A = [[0.134, -0.020, -0.030, 0.185, 0.096, 0.126, 0.056], [0.016, 0.144, -0.089, -0.031, 0.154, -0.039, -0.078], [0.119, -0.098, 0.156, -0.060, 0.040, 0.255, 0.034], [0.161, 0.171, 0.160, 0.100, 0.227, -0.006, 0.076], [-0.132, -0.030, 0.029, 0.067, 0.165, 0.281, -0.073], [0.037, -0.031, 0.183, -0.007, 0.016, -0.029, -0.081], [0.205, 0.161, -0.058, -0.060, 0.040, 0.032, 0.130], [-0.024, -0.017, -0.121, -0.019, -0.110, 0.075, -0.048], [0.143, 0.163, 0.093, 0.045, -0.049, 0.185, -0.153], [0.023, 0.079, 0.031, 0.142, -0.101, 0.156, 0.167], [-0.096, 0.288, 0.164, -0.017, -0.040, -0.060, 0.024], [-0.125, 0.234, 0.090, 0.154, 0.101, 0.209, 0.151], [-0.038, 0.035, 0.070, -0.174, 0.032, -0.002, 0.176]]
Rows and columns are counted from 0.
(0, 0) = 0.134
(6, 1) = 0.161
(1, 1) = 0.144
(11, 5) = 0.209
(11, 4) = 0.101
(8, 1) = 0.163
(9, 4) = -0.101
(5, 1) = -0.031
(12, 2) = 0.070
(7, 3) = -0.019
(4, 5) = 0.281
(11, 1) = 0.234
(1, 6) = -0.078
(10, 3) = -0.017
(4, 0) = -0.132
(9, 0) = 0.023
(0, 5) = 0.126
(0, 6) = 0.056
(11, 0) = -0.125
(7, 1) = -0.017
(9, 6) = 0.167
(11, 3) = 0.154
(10, 6) = 0.024
(6, 0) = 0.205
(5, 4) = 0.016
(1, 5) = -0.039
(7, 6) = -0.048
(12, 4) = 0.032
(5, 2) = 0.183
(8, 2) = 0.093

arr =
[[ 45   2 -13   8 -24 -12  -4 -29  -4   0  16   7  -6   3]
 [ -8   6  -1 -10  61 -15   1  21  -1  -3  -7   9   2  -2]
 [-34   9  -2   5  22   0   2  -5  -1  10 -16  17  -7   9]
 [-56  -9   1  15  18  -5   1 -23  -4   1  15   6  12   2]
 [-14  24  16   2  15  -1  -1  13   1   1  -6  23   0   0]
 [ 11 -13  29   5 -49   6   1  21  -6  11  24  11   0  -4]
 [ 47  16  -3  11 -49  -2   0  20   2 -14 -12 -11  -3  13]]
Indices start at 0.
row 0 col 0	45
row 2 col 2	-2
row 4 col 3	2
row 6 col 10	-12
row 6 col 9	-14
row 5 col 8	-6
row 2 col 0	-34
row 6 col 7	20
row 3 col 11	6
row 3 col 6	1
row 1 col 12	2
row 3 col 7	-23
row 3 col 10	15
row 0 col 13	3
row 2 col 8	-1
row 1 col 13	-2
row 0 col 6	-4
row 1 col 8	-1
row 1 col 3	-10
row 2 col 6	2
row 1 col 7	21
row 2 col 11	17
row 3 col 12	12
row 1 col 6	1
row 2 col 3	5
row 3 col 0	-56
row 0 col 7	-29
row 0 col 1	2
row 0 col 4	-24
row 5 col 6	1

x =
[[ 1.570  0.892 -0.103  0.897 -1.501]
 [ 1.040 -1.179 -2.003 -0.693  1.212]
 [ 1.486  1.160 -0.645  1.682  0.531]
 [ 0.978 -0.697 -1.882  0.287  1.243]
 [-0.790  0.444  1.329  0.924  0.548]
 [ 0.984 -1.047 -1.936 -0.481  1.258]
 [ 1.602  0.920 -0.058  0.851 -1.747]
 [ 1.545  0.967 -0.275  1.056 -0.707]
 [ 1.524  1.073 -0.489  1.375  0.050]
 [ 1.478  1.171 -0.648  1.622  0.443]]
x[0,0] -> 1.570
x[9,4] -> 0.443
x[5,2] -> -1.936
x[0] -> [1.570, 0.892, -0.103, 0.897, -1.501]
x[3,2] -> -1.882
x[8] -> [1.524, 1.073, -0.489, 1.375, 0.050]
x[:, 0] -> [1.570, 1.040, 1.486, 0.978, -0.790, 0.984, 1.602, 1.545, 1.524, 1.478]
x[6] -> [1.602, 0.920, -0.058, 0.851, -1.747]
x[9] -> [1.478, 1.171, -0.648, 1.622, 0.443]
x[4,2] -> 1.329
x[6,1] -> 0.920
x[3,4] -> 1.243
x[1,2] -> -2.003
x[4,4] -> 0.548
x[8,4] -> 0.050
x[5] -> [0.984, -1.047, -1.936, -0.481, 1.258]
x[0,1] -> 0.892
x[1,4] -> 1.212
x[3,3] -> 0.287
x[0,3] -> 0.897
x[7,0] -> 1.545
x[9,0] -> 1.478
x[5,4] -> 1.258
x[8,3] -> 1.375
x[:, 2] -> [-0.103, -2.003, -0.645, -1.882, 1.329, -1.936, -0.058, -0.275, -0.489, -0.648]
x[6,0] -> 1.602
x[5,3] -> -0.481
x[:, 4] -> [-1.501, 1.212, 0.531, 1.243, 0.548, 1.258, -1.747, -0.707, 0.050, 0.443]

a =
[[ -3  -1   4   7  -6   3   5   0   8  -4   5  -3   0]
 [-12   1 -26  37 -36  20  31 -13  39 -10  33 -30  39]
 [ -7   0  -8  20 -21  11  16  -5  21  -5  17 -16  23]
 [ -7   0   2  15 -20   8  13  -1  17  -5  14 -11  23]
 [ -1   0  -5   4  -5   2   4  -1   3   1   4  -4   9]
 [ -9  -2   5  19 -20  11  15  -1  19  -8  16 -14  14]
 [ 17  -2  18 -41  43 -25 -33  13 -45  12 -36  36 -47]
 [ -8   1 -13  20 -22  12  18  -8  21  -5  19 -18  25]]
Indices start at 0.
(0, 0): -3
(1, 7): -13
(0, 4): -6
(0, 7): 0
(2, 11): -16
(7, 1): 1
(4, 5): 2
(4, 4): -5
(6, 3): -41
(4, 3): 4
(7, 9): -5
(3, 2): 2
(1, 6): 31
(5, 9): -8
(3, 6): 13
(2, 1): 0
(2, 8): 21
(6, 11): 36
(3, 8): 17
(7, 8): 21
(2, 12): 23
(2, 9): -5
(6, 4): 43
(3, 11): -11
(1, 10): 33
(7, 2): -13
(7, 7): -8
(1, 4): -36
(5, 2): 5
(4, 2): -5
(5, 1): -2
(0, 6): 5
(0, 3): 7
(4, 11): -4
